A small network was trained on made-up records. Each row is its average activation on records with the value named, seen along a few directions.
Values that are neighbours, or in one group, have similar rows; names and order tell nothing.
In the rows, zero is written as 500.
Strong random noise was added to every row along 3 fixed directions; ignore it. To show where, here is one row again and again, with new noise each time:
[554, 433, 309, 344, 612, 524, 451, 653, 541, 471, 326, 543, 439]
[502, 462, 813, 556, 677, 510, 308, 561, 354, 398, 525, 483, 947]
[278, 502, 665, 655, 383, 556, 425, 428, 506, 650, 715, 539, 547]
[614, 491, 327, 342, 610, 478, 362, 590, 551, 483, 265, 539, 463]
[635, 417, 392, 318, 728, 507, 401, 702, 473, 370, 266, 519, 619]


Field VAZIK:
sor: [466, 612, 669, 574, 429, 407, 554, 356, 440, 536, 518, 416, 413]
luze: [520, 463, 432, 382, 732, 566, 694, 827, 353, 315, 417, 498, 524]
nosob: [587, 454, 206, 552, 309, 480, 661, 348, 658, 577, 530, 483, 195]
fitop: [410, 603, 535, 572, 366, 471, 298, 345, 589, 688, 533, 532, 439]
ruzaz: [645, 660, 512, 585, 233, 348, 462, 160, 571, 617, 474, 445, 311]
gik: [562, 719, 740, 633, 505, 462, 348, 412, 532, 560, 603, 504, 731]
femi: [742, 467, 514, 501, 644, 497, 490, 555, 534, 349, 515, 554, 727]
raken: [596, 536, 503, 383, 585, 400, 388, 501, 452, 370, 227, 433, 662]
fozo: [335, 313, 537, 455, 502, 598, 768, 524, 331, 382, 654, 444, 441]
VAZIK is arranged as a 3 by 3 grid.
Name the neighbours of femi, in listed order.
Answer: nosob, gik
Name the neighbours of raken, in listed order.
Answer: luze, fitop, fozo
A value of VAZIK combines one of 3 hidden first parts with one of 3 second parts; all combinations occur once.
Changing only the second part turns raken into fitop. nosob has the same second part as raken; what does that change turn nosob into?
Answer: femi

Field PAZOM:
misas: [656, 371, 451, 364, 590, 433, 494, 477, 388, 312, 310, 385, 596]
nazo: [874, 550, 416, 482, 604, 391, 260, 401, 656, 447, 359, 571, 675]
nenin: [398, 473, 361, 530, 439, 617, 605, 574, 694, 623, 688, 687, 389]
sim: [874, 621, 524, 468, 641, 342, 520, 476, 443, 327, 353, 439, 649]
laki: [854, 512, 446, 448, 447, 319, 342, 186, 531, 470, 257, 450, 483]
kugi: [571, 468, 606, 378, 592, 428, 376, 421, 334, 337, 235, 443, 681]
nav: [538, 424, 445, 459, 575, 492, 172, 544, 528, 554, 311, 540, 663]
nezub: [259, 696, 384, 614, 281, 560, 702, 431, 614, 752, 664, 526,  57]
gog: [745, 801, 722, 603, 470, 360, 334, 332, 464, 456, 392, 436, 620]
gega: [480, 604, 592, 411, 697, 568, 430, 691, 391, 460, 399, 456, 548]
ros: [251, 443, 557, 422, 508, 449, 499, 536, 341, 534, 486, 453, 455]
deki: [378, 440, 379, 453, 498, 596, 484, 674, 659, 541, 562, 555, 479]
PAZOM is arranged as 3 separate groups.
List the group mates of nav, in the order listed.
Answer: nazo, nenin, deki
List the group mates of kugi, in the order listed.
Answer: misas, laki, ros

Field BODIP:
tas: [246, 209, 335, 341, 603, 674, 816, 906, 381, 443, 520, 448, 388]
limig: [540, 566, 400, 531, 388, 500, 365, 368, 684, 668, 521, 552, 448]
dinat: [670, 464, 426, 418, 805, 501, 335, 696, 517, 357, 265, 545, 706]
sobod: [452, 577, 686, 601, 346, 460, 647, 318, 335, 504, 549, 490, 522]
rakot: [504, 476, 497, 631, 283, 570, 725, 346, 593, 622, 793, 418, 438]
tofep: [717, 553, 636, 371, 754, 426, 258, 525, 388, 287, 267, 517, 825]
kikor: [881, 634, 600, 469, 631, 332, 366, 319, 498, 311, 260, 397, 678]
nefi: [422, 491, 669, 549, 566, 446, 323, 490, 407, 473, 495, 492, 651]
zorap: [494, 465, 354, 277, 662, 495, 515, 678, 310, 333, 232, 442, 416]
bege: [775, 670, 731, 510, 556, 285, 327, 236, 451, 381, 346, 405, 675]
fabiz: [197, 484, 433, 566, 333, 627, 512, 665, 622, 758, 696, 614, 282]
lolu: [509, 390, 191, 476, 463, 584, 640, 638, 705, 547, 618, 628, 297]
BODIP is arranged as 3 separate groups.
List the group mates of tofep, in the order listed.
Answer: tas, nefi, zorap
List the group mates of bege, in the order listed.
Answer: sobod, rakot, kikor
